A small network was shown many inputs. Here are its activations along a few directions, one row for each input.
In each table, some parts of the input vary, and every possible input appears once, in random order.
A made-up example of a description, with smaller parts first: one of 4 places along a line, together with either a single point or one of 11 places along a line or (one of 2 separate values, together with one of 8 places around a ring).
Shared parts are said once, and a part with two or three values counts as separate values.
(in the rows, 128 means zero)

Table:
row 1: [105 153  83 109 169 177 105 176 187 101 204 143]
row 2: [121 135 113  89 170 197  93 183 175 129 197 186]
row 3: [100 132 113 138 168 116  78 157 209 112 217 155]
row 4: [151 143 113 148  58 116 210 143  58 141  95  97]
row 5: [ 83 148 101 219 195 116 119  77 104 154 139 163]
row 6: [102 150 131  91 178 201  81 204 168 137 201 172]
row 7: [117 120 121 130 156 128  75 155 225 137 201 189]
row 8: [122  89 137 107 116 126 221 125  78 121  46 110]
row 9: [105 175 144 100 196 197  87 201 168 127 212 162]
row 10: [140  91 155 106  97  91 116  33 107 108  51 103]
row 11: [172 122 137 114  77  83  90  41 106 125  60  85]
row 12: [ 99 140 149 144 192 129  73 167 205 126 231 138]
row 13: [177 164 102 143  48 119 165 130  65 135  84  78]
row 14: [175 143 108  87  81 142 115  64  86 114  52  76]
row 15: [121 142  90 102 156 187 102 177 201 126 189 177]
row 16: [ 90 169  72 186 196 179 143 100  84 139 129 152]
row 17: [187 159  99 120  62 132 126 100  76 123  64  70]
row 18: [132  90 136  85 126 139 179  88  86 102  36 102]
row 19: [ 89 112 160 129 177 146  55 182 187 138 217 170]
row 20: [174 143 131 173  43  59 142 109  84 147  93  87]
row 21: [ 92 138 173 138 195 143  61 179 186 127 228 160]
row 22: [146 121 141 176  53  56 191 123  79 155 103 105]
row 23: [115 113 143 117 167 137  67 165 199 143 209 199]
row 24: [185 139 128 150  58  71 100  77  94 133  73  80]
row 25: [106 161 119 116 194 189  98 185 182 113 218 128]
row 26: [121  89 156 164  86  56 216 127  86 147  79 117]
row 27: [127 111 128 134  90 117 236 147  66 134  71 108]
row 28: [119  67 167 137 115  65 198 102  96 131  54 121]
row 29: [126  68 165 113 122  79 157  66 105 115  43 112]
row 30: [142 113 125  77  99 151 142  57  89 100  43  93]
What do these inputs look like to the network?
> one of 2 separate values, together with either a single point or one of 6 places around a ring or one of 8 places around a ring
The inputs of row 2 and row 23 match in every part but the choice among 2 separate values. If row 30 is changed in the same way as row 2 into row 23, which row does it become?
> row 10
Which other rows does row 26 become when the choice among 2 separate values takes its other values? List them by row number.
> row 27
Which other rows does row 25 become when the place on the ring of 6 takes its other values? List them by row number.
> row 1, row 2, row 6, row 9, row 15

Table:
row 31: [122 142 121 138 128 154 173 143  88 141 111 119]
row 32: [114 104 165 139 137 101 152 124 114 144 114 124]
row 33: [120 110 101 128 143 129 134 105 134 121 109 144]
row 34: [119 139 122 132 114 147 183 166  86 133 122 119]
row 35: [148 108 162  85 111 107 112 117 141 121 114 108]
row 36: [ 94 159 142 132 216 148 104 155 177 119 204 174]
row 37: [138 151 118 114 122 169 115 103  95 115  95 105]
row 38: [124 115 101 113 132 145 110  84 137 111 111 122]
row 39: [106 103 108 135 122 123 178 147 129 127 132 142]
row 40: [135 140 123 172 111  96 145 129 118 151 138 124]
row 41: [117 133 128 122 157 159  52 164 176 147 218 182]
row 42: [149 150 114 144 107 111  90  90 123 129 127 104]
row 43: [144 108 112  91 109 135 125 117 160 108 114 132]
row 44: [126 148 117 126 131 155 139 127  95 129  92 120]
row 45: [110 104 112 145 135 131 165 123 133 132 115 149]
row 46: [112 139 124 121 174 179  88 196 186 115 199 145]
row 47: [111 101 165 133 123  95 162 146 112 135 125 123]
row 48: [167 142 125 121  85 103 105 121 147 126 129 114]
row 49: [139 147 113 157 115  96 114 114 122 142 126 119]
row 50: [128 113 161 115 131 117  95  84 122 118  97 110]
row 51: [126 109 159 126 143  99 119 105 117 129 103 126]
row 52: [138 135 125 168 100  88 155 148 114 138 147 130]
row 53: [158 145 125  88 100 159 131 136 118 114 104 109]
What do these inputs look like to the network?
> either one of 3 separate values or (one of 4 separate values, together with one of 5 places along a line)
Which of the alternatives is row 48?
> one of 4 separate values, together with one of 5 places along a line
Which other rows does row 51 become when the choice among 4 separate values takes its other values? List them by row number.
> row 33, row 44, row 49

Table:
row 54: [122 163  76 133 130 208 170 192 112 118 149 118]
row 55: [107 114 124 173 133 110 226 149  77 142 133 145]
row 56: [162 187  83 164  89 147  87 175 140 128 174 103]
row 57: [127  92 147  76 144 172 151  52 101 128  61 128]
row 58: [180 140  91  89 105 131  48  90 144 104 106 105]
row 59: [112  88 159 145 220 113  26 167 244 145 229 192]
row 60: [133 137  78  66 131 219 143 159 125 101 133  99]
row 61: [148 116 145 121 112 103  55  44 119 119  86  99]
row 62: [149 154 161 194  91  56 143 122 101 163 160 140]
row 63: [165 111 183 127 100  49 124  53 141 138  78 111]
row 64: [ 91 181 107 160 150 149 192 189  79 143 139 138]
row 65: [ 15 107 174 101 241 161 101 160 212 105 219 223]
row 66: [124  88 177  95 140 109 206  71 114 126  50 129]
row 67: [130 200 116 194 107  92 108 162 110 160 167 118]
row 68: [134  85 161 171  69  37 128 123 122 149 107 114]
row 69: [177 159  85  96  94 153  64 143 152 112 162  80]
row 70: [ 92  64 154 139 108  98 208 145  93 133  77 136]
row 71: [136 119  84  59 140 197 124 109 117  89  75 127]
What do these inputs look like to the network?
> one of 2 separate values, together with either a single point or one of 8 places around a ring

Table:
row 72: [ 92 142 147 177 171 102 104 156 157 152 202 160]
row 73: [149 156 106 114 143 157  44 111 165 126 161 141]
row 74: [174  90 142 117  41  53 146  40  91 114  16  83]
row 75: [ 86 119 161 163 190 106 110 156 157 147 182 162]
row 76: [144 141 115 161  69 106 230  98  11 139  38  79]
row 77: [135 143 139  90 162 166  46 113 156 117 144 138]
row 78: [122 166 121 117 146 154 118 173 152 130 179 130]
row 79: [ 82 109 153 162 190 108 121 140 167 137 183 176]
row 80: [132 112 101 158  77 106 241  87  30 133  18  95]
row 81: [111 140 109 115 154 155 131 162 168 119 160 149]
row 82: [123 121 116  86 158 176  85 123 161 104 151 130]
row 83: [107 141 139 144 134 142 148 207 140 142 195 157]
row 84: [ 98 103 141 126 153 144 162 191 151 136 178 169]
row 85: [192 110 139 134  30  50 139  49  86 124  31  73]
row 86: [174  80 158 104  49  57 148  35  90 118  15  74]
row 87: [112 131 125 101 165 158 133 157 164 120 160 142]
row 88: [116 145 138 105 164 159 125 173 153 122 158 134]
row 89: [179  94 171 107  50  57 140  51  75 117  14  67]
row 90: [133 104 119 145  87 111 244  82  27 132  17  90]
row 91: [129 158 104 130 144 150 123 171 162 131 175 137]
row 92: [127 134 126  89 158 175  76 139 149 108 150 120]
row 93: [140 163 123 102 144 162  39 113 158 127 163 132]
row 94: [ 82 115 133 173 180 102 116 145 172 144 184 177]
row 95: [131 137 109  98 154 160  51 102 170 116 147 152]
row 96: [122 131 100 100 148 172  83 128 164 102 151 136]
row 97: [100 136 131 190 170 100 111 154 165 148 198 170]
row 98: [133 156 112 102 139 171  71 139 149 113 170 117]
row 99: [ 96 113 125 140 142 142 159 195 157 137 176 173]
row 100: [151 132  98 174  68 102 234  96  22 141  35  86]
row 101: [186 116 154 119  32  51 133  51  75 125  36  63]
row 102: [101 116 151 129 152 145 152 207 141 143 175 156]
row 103: [137 117 130 148  87 110 235  98  14 137  16  79]
row 104: [140 148  95 115 138 167  75 137 158 114 166 124]
row 105: [130 129 127  86 162 166  54  98 170 118 145 144]
row 106: [114 133 122 157 131 139 152 204 152 146 190 162]
The inputs of row 78 and row 88 match in every part but one. If row 83 is changed in the same way as row 78 into row 88, which row does it become?
> row 102
What do these inputs look like to the network?
> one of 5 places around a ring, together with either one of 2 separate values or one of 5 places along a line
Which other rows does row 104 become when the place on the ring of 5 takes its other values? List them by row number.
> row 82, row 92, row 96, row 98

Table:
row 107: [134 100 165 140  89  64 155  93 105 133  83 114]
row 108: [131  92 138 101 130 125 163  92  98 114  54 112]
row 109: [154 140 100 108  86 144 152  86  79 117  67  91]
row 110: [117 123 118 107 149 161  75 164 196 120 190 150]
row 111: [119 160 122 112 171 144  77 147 178 116 183 141]
row 112: [ 68 120 111 191 184 126 200 184 135 150 184 184]
row 113: [126 134 126 112 159 158  79 153 183 111 191 131]
row 114: [140 117 115  97 113 152 159  87  87 110  56 102]
row 115: [117 146 137 119 176 157  65 142 177 137 187 178]
row 116: [113 119 126 117 157 162  63 160 178 127 194 167]
row 117: [155 119 143 155  73  54 149  97  97 146  89 103]
row 118: [106 153 127 145 135 160 199 223  97 147 164 137]
row 119: [167 149 103 135  64 116 145  93  79 127  76  89]
row 120: [171 140 119 160  65  82 145 100  88 140  77  90]
row 121: [125  85 162 117 117  92 163  90 105 124  69 119]
row 122: [107 151 135 132 181 153  58 138 165 130 185 140]
What do these inputs look like to the network?
> either one of 2 separate values or one of 6 places around a ring or one of 8 places around a ring
